Each row below holds a small network's activations on one input, seen along a few directions.
Each table varies a few parts of the input and shows all the possible inputs, shuffled.
A made-up example of a description, with smaller parts first: one of 4 places along a line, together with either a single point or one of 9 places along a line or (one of 2 separate values, together with one of 5 places around a ring).
Shared parts are said once, and a part with two or three values counts as separate values.
In the rows, 128 means zero.

A family of inputs:
r1: [ 68 118 111 129 173 150 132 138 141  38 144 137 117]
r2: [151 188 122 107 102 126  99  89 132 176  98 142 151]
r3: [151 158 115 158  98 135 115 130 127 164 119 142  93]
r4: [139  70 137 116 148 155 145 151 156 106 159 134 129]
r5: [160  79 111 125  88 172 139 132 167 119 162 116 113]
r6: [118 216 139 120 145 118 132  99 114 154  86 155 162]
r7: [122 137 184 146 168 114 149 157 110 134 105 161 132]
r8: [117  71 106  94 141 163 131 148 149  62 154 120 137]
r9: [101 122 139 114 164  62 117 127  46 149 104 102 182]
r10: [112 189 135 174 141 119 145 150 120 141 105 152 100]
r11: [135  82 101  92  66  73  81 114  80 187 127  80 166]
r12: [174  83 131 129  91 153 136 133 157 151 149 136 109]
r13: [134 158 186 103 177 110 132 105 105 140  80 156 195]
r14: [176 105 183  73 153 100 118 104 127 156  92 139 197]
r15: [146 151 110 169 103 156 130 129 151 140 143 133  84]
r16: [107 129 171 157 175 134 153 158 135 116 128 159 119]
r17: [104 147  75 117  82  86  81 106  68 192 113  79 128]
r18: [139  83  87 100  78 181 130 130 161  75 158  96 120]
r19: [102 182 128 188 147 136 152 147 147 116 131 146  87]
r20: [ 77 174  91 130 134  71 116 117  55 172 100  92 134]
r21: [157  76 165 119 148 137 148 153 144 136 145 147 126]
r22: [179  90 140 121  87 126 121 130 137 171 129 142 118]
r23: [ 85 175 110 182 150 145 150 131 160  79 150 131  80]
r24: [168  83 179 110 143 111 140 149 123 152 124 150 137]
r25: [181 116 145  80  95 111  99  93 147 178 102 136 174]
r26: [109 148  75 132  92 176 126 109 155  56 156  91  83]
r27: [ 89 120 143 154 178 146 147 149 149  83 146 149 116]
r28: [131 147  95 162 101 170 133 118 163 103 158 112  83]
r29: [ 65 172  85 152 143 147 139 114 152  32 149 115  75]
r30: [140  72 138  86 128  56 102 129  62 160 125  89 193]
Q: The inputs of r13 and r16 match in every part but one. If r25 is changed in the same way as r13 into r16, which row does it become?
A: r12
Q: What is each input in this table made of?
A: one of 5 places around a ring, together with one of 6 places along a line

A family of inputs:
r31: [239   5 177  71  80 111 116 140 126 218 134 127 178]
r32: [100  97 108 176 141 160 159 143 176  27 194 100  65]
r33: [115 156  98 158 132 187 145 122 186  67 157 140  50]
r34: [112 162 122 131 108  52  93 125  52 204  85 118 139]
r35: [129 171 191 115 179  65 114 109  75 162  68 153 192]
r36: [ 89 126 101 153 148 203 166 173 150  44 155 140  77]
r37: [196  21 113  24  58 116  78  99 120 168 132  88 202]
r38: [122 179  97 181  99 195 154 123 190  62 158 126  69]
r39: [ 82 134 110 164 151 184 142 155 193  72 157 168  80]
r40: [118 177 163 105 163  61 130 110  78 179  75 133 182]
r41: [105 179 127 131 150  76 110 110  60 206  92 115 175]
Q: What is each input in this table made of?
A: either one of 2 separate values or one of 4 places along a line or one of 5 places along a line

A family of inputs:
r42: [ 85 154  93 181 153 209 159 127 215  24 180 144  59]
r43: [160 103 160 117 138 128 137 134 135 134 125 134 144]
r44: [165 128 146 116 124 132 126 118 138 142 113 140 144]
r45: [128  85 110 107 122 106 115 135 102 145 138 102 150]
r46: [ 83 131 109 171 155 191 156 148 211  13 179 145  47]
r47: [116 132 158 107 166  94 135 123  94 130 104 126 161]
r48: [152  88 148 106 122 126 134 131 135 129 134 125 153]
r49: [136 154 135 122 123 114 118 125 121 173 104 145 142]
r50: [135 109 117  85 107 124  98 110 113 132 117 114 166]
r51: [157 146 135 128 108 121 120 115 133 161 114 128 128]
r52: [ 82 174  79 191 133 223 169 138 198  28 179 124  47]
r53: [129 112 153 130 145 115 127 146 108 163 120 147 140]
r54: [ 82 161  77 194 124 214 172 162 176  26 173 127  31]
r55: [ 86 132  95 186 137 193 160 166 182  16 175 144  31]
r56: [148  90 136 125 118 118 131 136 122 145 145 122 135]
r57: [151 131 125 114  92 121 116 106 129 154 121 121 129]
r58: [125 140 135 136 125 106 119 136 110 179 110 141 135]
r59: [138 111 162 108 154 123 135 140 119 148 112 150 152]
r60: [156 113 137 104 105 131 120 112 136 135 121 132 151]
r61: [104 160 131 140 137  79 115 120  85 158 102 117 149]
r62: [124 162 143 108 154  98 124 109  97 137 100 134 166]
r63: [148 133 133 141 111 112 122 127 122 167 123 125 120]
r64: [106 130 149 132 156  85 124 129  83 142 108 122 150]
r65: [126 114  96 109 105 101 105 117  96 160 126  97 133]
r66: [115 178 132 125 136  88 115 109  95 153 102 121 157]
r67: [144 137 147 108 141 126 126 126 124 155 102 157 154]
r68: [144 119 120 127 100 111 122 120 118 162 131 117 121]
r69: [154 104 151 137 130 121 129 141 122 149 136 130 129]
r70: [131  84 125  88 124 115 116 130 116 129 128 106 170]
r71: [132 127 105  95  96 114  94 104 105 151 117 102 143]
Q: The inputs of r42 and r54 match in every part but one. If r50 is changed in the same way as r42 into r54, which row does it become?
A: r65
Q: What is each input in this table made of?
A: one of 5 places around a ring, together with either a single point or one of 5 places along a line
Q: Start at r67 and move only the place on the ring of 5, one step at a time. The first step leads to r59. Which rows follow, in order?
A: r53, r58, r49
Q: Start at r71 and move only the place on the line of 5, one step at a time. The first step leads to r57. Which rows follow, in order?
A: r51, r49, r66

A family of inputs:
r72: [105  83 116 134 127 151 133 144 154  71 161 114 115]
r73: [111 135 100 154 111 131 132 148 131 128 137 127  85]
r74: [ 87 161 121 157 153 110 124 136 112 111 130 133 115]
r75: [113 134  81 129 115 150 120 106 140  95 148 100 110]
r76: [125 103  99 145 109 151 125 142 141 115 155 115  80]
r77: [138 144  96 130  98 165 127 104 152 110 146 115 102]
r78: [152 117 147  63 117  88  82 104 106 195  79 145 189]
r79: [169  98 161 121 121  66 122 123  79 214 111 106 177]
r80: [180 108 166 113 114  64 107 105 106 217 112 126 173]
r81: [156 107 149  88 126  92  96 118 108 224 100 144 190]
r82: [ 95 168  89 138 119 131 127 115 132 113 134 108 113]
r83: [127 163 147 141 156 153 144 124 147 109 118 143 123]
r84: [153 103 127 138 106 175 136 144 170  99 158 138 103]
r85: [146  99 146  94 130  93 113 133  78 221 106 125 194]
r86: [146 121 118 129 110 174 134 122 171  86 150 130 121]
r87: [162 118 155  82 112  59 100 102  71 171  89 103 182]
r88: [102 157 137 141 169 137 140 119 135  97 127 136 129]
r89: [117 127 146 151 160 136 143 146 131 111 130 152 102]
r90: [147 123 103 142  95 166 131 127 151 122 152 126  85]
r91: [113 127 129 125 157 147 152 127 157  77 140 134 131]
r92: [113 182 134 154 132 139 135 122 133 125 112 137 121]
r93: [137 105 140  73 126  90 112 133  50 185  96 114 199]
r94: [ 92 180 123 153 149 122 127 120 120 114 122 128 127]
r95: [142 114 135  57 119  86  91 112  68 173  76 128 198]
r96: [124  99 145 135 149 147 154 156 152  97 145 147 102]
r97: [119 107 107 128 123 160 131 121 160  69 152 117 129]
r98: [128  80 127 141 116 161 135 156 159  92 161 129  98]
r99: [ 90 146  90 145 126 120 124 138 125 110 142 109 100]
r100: [137 143 149 148 151 152 146 141 144 117 122 155 108]
r101: [108 150 128 165 138 120 131 147 118 126 123 148 102]
r102: [148 120 145 133 141 161 154 149 165 103 140 152 108]
r103: [117 172 104 139  99 148 136 114 145 126 127 120 106]
r104: [102 110  88 136 122 141 120 131 134  94 156  97  96]
r105: [173 121 165  86 107  60  93  90 105 190  97 124 173]
r106: [125 162 133 162 126 138 137 139 130 132 115 151 106]
r107: [ 94 136 139 145 171 126 140 133 125  95 137 139 115]
r108: [140 138 139 125 145 161 153 130 169  91 134 143 125]
r109: [128 151 106 151  95 148 140 134 143 135 131 134  90]
r110: [101 103 136 130 158 138 154 143 147  78 150 135 116]
r111: [158 106 156 100 120  64 120 125  55 182 101  90 183]
Q: The inputs of r91 and r96 match in every part but one. If r97 is changed in the same way as r91 into r96, which row does it become?
A: r98
Q: What is each input in this table made of?
A: one of 5 places around a ring, together with either one of 2 separate values or one of 6 places around a ring
Q: Which other rows does r75 become when the place on the ring of 5 takes its other values? List them by row number.
A: r76, r77, r90, r104
Q: Which other rows does r95 become when the choice among 2 separate values takes its other values? List them by row number.
A: r87
Q: Which other rows does r85 become when the choice among 2 separate values takes its other values? List them by row number.
A: r79

A family of inputs:
r112: [216  19 177  76  94 140 114 105 190 142 156 126 191]
r113: [153  96 169  76 115  68 100 142  44 209  69 139 176]
r114: [ 71 165 104 183 142 206 161 177 205  67 150 187  63]
r115: [ 84 137  60 111 126 191 105 111 141  70 146 113 117]
r116: [172  66 192  57 178  63 124 138  67 243  90 143 238]
r117: [ 99  48 105 169 149 182 166 169 200   6 216 117  29]
r118: [213  59 126  78  57 146 105 125 153 124 135 125 123]
r119: [ 72 220 129 111 159  52 120  86  83 121  77 112 166]
r120: [ 98 168 100 162  95  42  75 111  53 211 107  90 152]
r121: [110 170 153 186 168 174 191 159 127  52 138 129 115]
r122: [156 134  50 130  39 160 127 101 143 165 161  69  80]
r123: [ 91 252 171 196 215 112 148 111 130 127  91 185  87]
Q: The inputs of r116 and r123 match in every part but one. If r112 is changed in the same way as r116 into r123, which row does it become?
A: r114
Q: What is each input in this table made of?
A: one of 2 separate values, together with one of 6 places along a line
Q: Which other rows does r121 become when the choice among 2 separate values takes its other values? List them by row number.
A: r117
Q: Which other rows does r118 become when the choice among 2 separate values takes its other values? List them by row number.
A: r113
